(-0.003, -0.126, -0.056, 0.046, -0.082, 0.188, 0.131) -> 0.046, 0.188
(1.5, -0.4, 0.1, -1.6, -0.5) -> 0.1, 1.5
(-7.30, 10.48, 6.26, 4.52, 6.54, -14.31, -9.68) -> 4.52, 10.48
((0.110, -0.166, -0.062, 0.040, 0.041, -0.089, 0.164), (0.052, -0.068, -0.050, 0.103, 0.166, 0.015, -0.150), (-0.151, -0.147, -0.203, -0.222, -0.195, -0.053, 0.123)) -> 0.103, 0.166
(16.8, -12.0, 3.8, 9.7, -0.6) -> 3.8, 16.8
(9.54, -140.74, 94.80, -47.56, 87.84) -> 94.80, 94.80
(-0.109, -0.096, -0.082, -0.060, 0.142) -> -0.082, 0.142
---
[[3 1 5 4 2]
 [7 1 1 8 0]] -> 3, 0

[[4624 5506 6956 4974]
 [7907 2951 4339 7027]
 [4998 4366 5148 2847]] -> 4624, 2847

[570 750 157  81 860 116] -> 570, 116

[[4 5 7 0 6 6]
 [6 4 5 6 7 5]] -> 4, 5

[[ -4  14 -31 -19 -28]
 [ 18  21  25  16 -22]] -> -4, -22

[2376 4188 5032 2722 2759 8390] -> 2376, 8390

[83 23 33 87 41] -> 83, 41
---
[[-29, 51, 3, -34, -1, 14, -41],
 [15, -68, 2, 36, 12, -31, -3]] ==> 2

[-62, -4, -66, -15] ==> -66

[0, -24, 3, 51, 30, -84] ==> 3

[[-3, 48, -1, -11, -31],
 [9, 2, -53, 85, -42]] ==> -53

[[-63, -57, -72, -64],
 [74, 82, 86, 80]] ==> 86

[[-54, -34, -45, 10],
 [85, -3, 35, 78]] ==> 35
---
[[71,53,-34,4,-45],
[41,-18,-70,-38,-41],
[-12,59,-31,-50,57]] Answer: -45

[[0,17,18,36,12,10],
[7,4,19,32,11,33],
[3,8,3,81,29,6]] Answer: 10

[[35,-5,3,8,79,-9],
[69,20,38,27,3,15],
[65,10,27,23,46,5]] Answer: -9

[[12,-36,41,-23],
[41,-23,-41,48],
[27,80,-36,-21]] Answer: -23

[[61,37,55,64,45,-66],
[68,-72,-45,62,-72,-57],
[68,21,-2,32,45,-41]] Answer: -66

[[-44,-27,-4,39,-26,-77],
[-30,-27,-5,-33,60,-61],
[-38,-31,-32,35,-43,-63]] Answer: -77

[[-1,-27,-19,-19,-13,-35],
[13,7,-36,84,-50,-32],
[13,10,-40,85,-32,-42]] Answer: -35

[[81,47,4,21,-2,11,59],
[1,-26,-1,-8,34,72,91],
[67,38,-8,20,25,34,-2]] Answer: 59

[[2,-25,6,-33,30,-55],
[-19,20,-28,63,-5,43],
[4,-41,5,-38,45,-78]] Answer: -55

[[-7,-2,32,24,-58],
[17,-42,24,12,17],
[-4,-70,11,3,21]] Answer: -58
---
[[-38,20,52,29,-66],
[-12,-17,-20,-41,-11],
[-20,12,-1,1,-13]] value -38

[[46,11,-18,-25,-27],
[66,51,-75,-23,5],
[-38,-63,51,-67,-23]] value 46

[[93,-43,-90,-20,-43],
[84,27,-45,48,26],
[-75,59,-83,81,45]] value 93

[[7,-18,-11,12,-40,-20],
[-61,-65,72,49,-52,64],
[-52,-22,-35,-35,36,-6]] value 7

[[-20,43,-12,11,-30,-46],
[-25,3,45,69,-68,-58],
[-33,19,-59,-24,-26,9]] value -20

[[-29,31,-16,-37,-55,91],
[-5,-35,8,-25,17,30],
[14,65,-32,32,-61,-36]] value -29
---
[[20,16,12,43],
[46,28,16,81],
[13,5,-7,12]] >> 12

[68,39,65,-28,-38] >> 65

[[48,-81,14,-58,16,-34],
[10,84,18,-56,25,84]] >> 14

[-78,-63,-48,-41,34,36] >> -48

[70,4,-80,-76,50] >> -80

[[-25,-28,0,-27],
[-13,36,-16,16],
[30,-32,-87,-90]] >> 0

[-2,36,-62,-71,-18] >> -62

[-79,4,-35,55,61,43] >> -35
---
[7, 6, 2, 1, 7] ans = 6
[742, 779, 105, 650, 336, 260, 596] ans = 779
[887, 451, 207, 113, 578] ans = 451
[1, 6, 7, 3, 1, 8] ans = 6
[104, 106, 181, 220, 165, 97, 43] ans = 106
[32, 17, -44, 22] ans = 17
[2911, 8919, 7155, 6146] ans = 8919
---
[68, 80, -58, 62] ans = -58
[-4, 19, 78, -12] ans = 78
[-45, 20, 69, -3] ans = 69
[-29, 89, -21, 49] ans = -21
[48, -19, 72, -24] ans = 72
[46, 72, -18, 30] ans = -18
[-19, -70, 15, -47] ans = 15
---
[[25,-3,-10,-31,-39,-58,-21],
[24,37,-42,-90,-5,-18,39],
[24,15,4,-37,-18,-28,-3]] ==> -28

[[0,0,0,0,0,0,0],
[-10,-3,-5,-5,-3,-2,-70],
[-2,-33,68,-7,-29,-44,-7]] ==> -44

[[83,68,-40,-8],
[39,65,54,-48],
[-55,38,21,-12]] ==> 21

[[68,65,-73,62],
[-3,8,-9,8],
[13,20,-21,19]] ==> -21

[[-55,52,-49,-42],
[80,-81,80,37],
[60,-58,61,52]] ==> 61

[[47,8,4,37],
[-63,35,-91,47],
[10,21,4,16]] ==> 4

[[-5,-67,-45,21,59],
[-25,-73,-1,-77,4],
[3,42,17,-10,-14]] ==> -10
---
(-7.807, -10.231, 4.602, -11.299, 16.267, 9.721) ==> -7.807, 9.721
((-85.6, 123.3, -42.1, -17.9, -53.2), (-28.8, -12.7, -24.8, -28.6, -15.2), (-33.2, -28.4, 94.4, -124.2, 14.2)) ==> -85.6, 14.2
(0.08, 0.12, -0.15, 0.00, -0.16, 0.11, -0.02) ==> 0.08, -0.02
((2.560, -14.151, 10.871, -4.427), (21.061, -21.419, 11.937, -8.266), (11.362, -7.156, 4.699, -6.087)) ==> 2.560, -6.087
((-154.35, -72.89, -80.03, 65.31), (7.36, -111.86, -40.88, 183.79), (-212.95, -53.13, -76.55, -4.18)) ==> -154.35, -4.18
(0.03, -0.13, 0.10, 0.00, -0.13) ==> 0.03, -0.13
((1.882, 1.116, 0.207, -0.630, -1.171, 2.265), (1.882, 2.123, -1.873, 0.344, 0.838, 2.265), (1.882, 2.123, 0.207, -0.143, 0.838, 2.265)) ==> 1.882, 2.265
---
[[-6,15,-25,-84,56,-47],
[13,24,-7,29,-23,16]] => -7

[[-93,-68,9,84,-54],
[42,-85,14,63,-20]] => 14

[[81,-8,7,70,20,-9],
[-17,80,-57,22,46,-93]] => -57

[[-49,15,-77,-14,3,3,-30],
[-27,-32,-10,-22,-16,-13,75]] => -10

[[29,14,-19,11],
[-4,-10,68,-37]] => 68

[[6,10,3,-13,-38,-31,5],
[-53,5,-54,-6,71,63,46]] => -54
---
array([[ -14.3,  -23.5,  188.1,   -1.3,  -23.7, -124.0,    2.2],
       [  90.3, -152.0,   -1.6, -140.2,  -41.7,    4.0,   51.5]]) >> -41.7

array([[ -2.288,  -5.232,   6.780,  -7.755, -13.314,   9.361,  21.106],
       [  9.606,   7.063,  10.631,  -2.156,   2.087,  -5.241,  -7.270],
       [ 16.955,   0.166,  17.596,   2.362,   7.816,   0.537,   0.241]]) >> 7.816

array([ 0.11,  0.10, -0.17,  0.05, -0.11]) >> -0.17

array([ -17.2,  135.6,   28.7,  -49.0, -164.8,   56.5,  -82.9]) >> -164.8

array([[ 1.486, -0.865, -1.273, -1.337, -1.082, -0.799, -0.182],
       [ 0.249, -0.307, -2.108, -1.122, -0.361, -0.517, -1.881]]) >> -0.361

array([-0.11,  0.18, -0.17,  0.17, -0.15]) >> -0.17

array([-0.11, -0.03,  0.04,  0.11, -0.07, -0.04]) >> 0.11

array([[-13.808, -12.358,  13.659, -20.430,  19.936,  -5.271],
       [ -7.729,  -1.367, -10.380,  -4.749,  -6.086,  -3.157],
       [-12.795,   0.654, -11.072, -22.322, -18.598, -19.203]]) >> -22.322
---
[  5 -17 -42  -6 -81] ⇒ -81
[ 68  27  -2  30 -12  37  14] ⇒ 14
[ 18   6 -62  93  28] ⇒ 28
[ 18  57  -4 -14 -22  67] ⇒ 67
[-72 -76  32  13  -4 -29] ⇒ -29
[-81   6  45 -16  70  -5 -14] ⇒ -14
[-81  58  10  43  24   3] ⇒ 3
---
 340  -254   125    68  -567  -302
 435  -597   633  -588  -335  -176
 499  -739   745  -802  -315  -121
-> -597

165  135   98  181  190
146  168   72  127  195
170  182   51  162  208
-> 168

8  2  8  3
0  4  2  4
5  3  5  4
-> 4

6189  4659  4050  4087
6690  9325  2696  1875
2681  1529  3419  3136
-> 9325

5325  5334  4704  5078
6131  3125  4876  7630
6391  8422  4991  4502
-> 3125

171   46   50  188  160   73  114
207  162  199  144  178  233  199
 81   38    8  155   88  141  187
-> 162

 74   38  155   93    2  133  191
 63  231   50  123  181  114  194
 85  115   61  148   27  168  195
-> 231
---
12,77,54,73,64,78,48 out 54
38,24,-47,-38,-43,-35 out -47
146,513,416,834 out 416
22,69,30,29,88 out 30
-602,276,253,411,178,631,-780 out 253
399,215,809,539 out 809
2987,9702,6935,5444,3472 out 6935
-106,572,-873,174 out -873
508,-153,-924,148 out -924
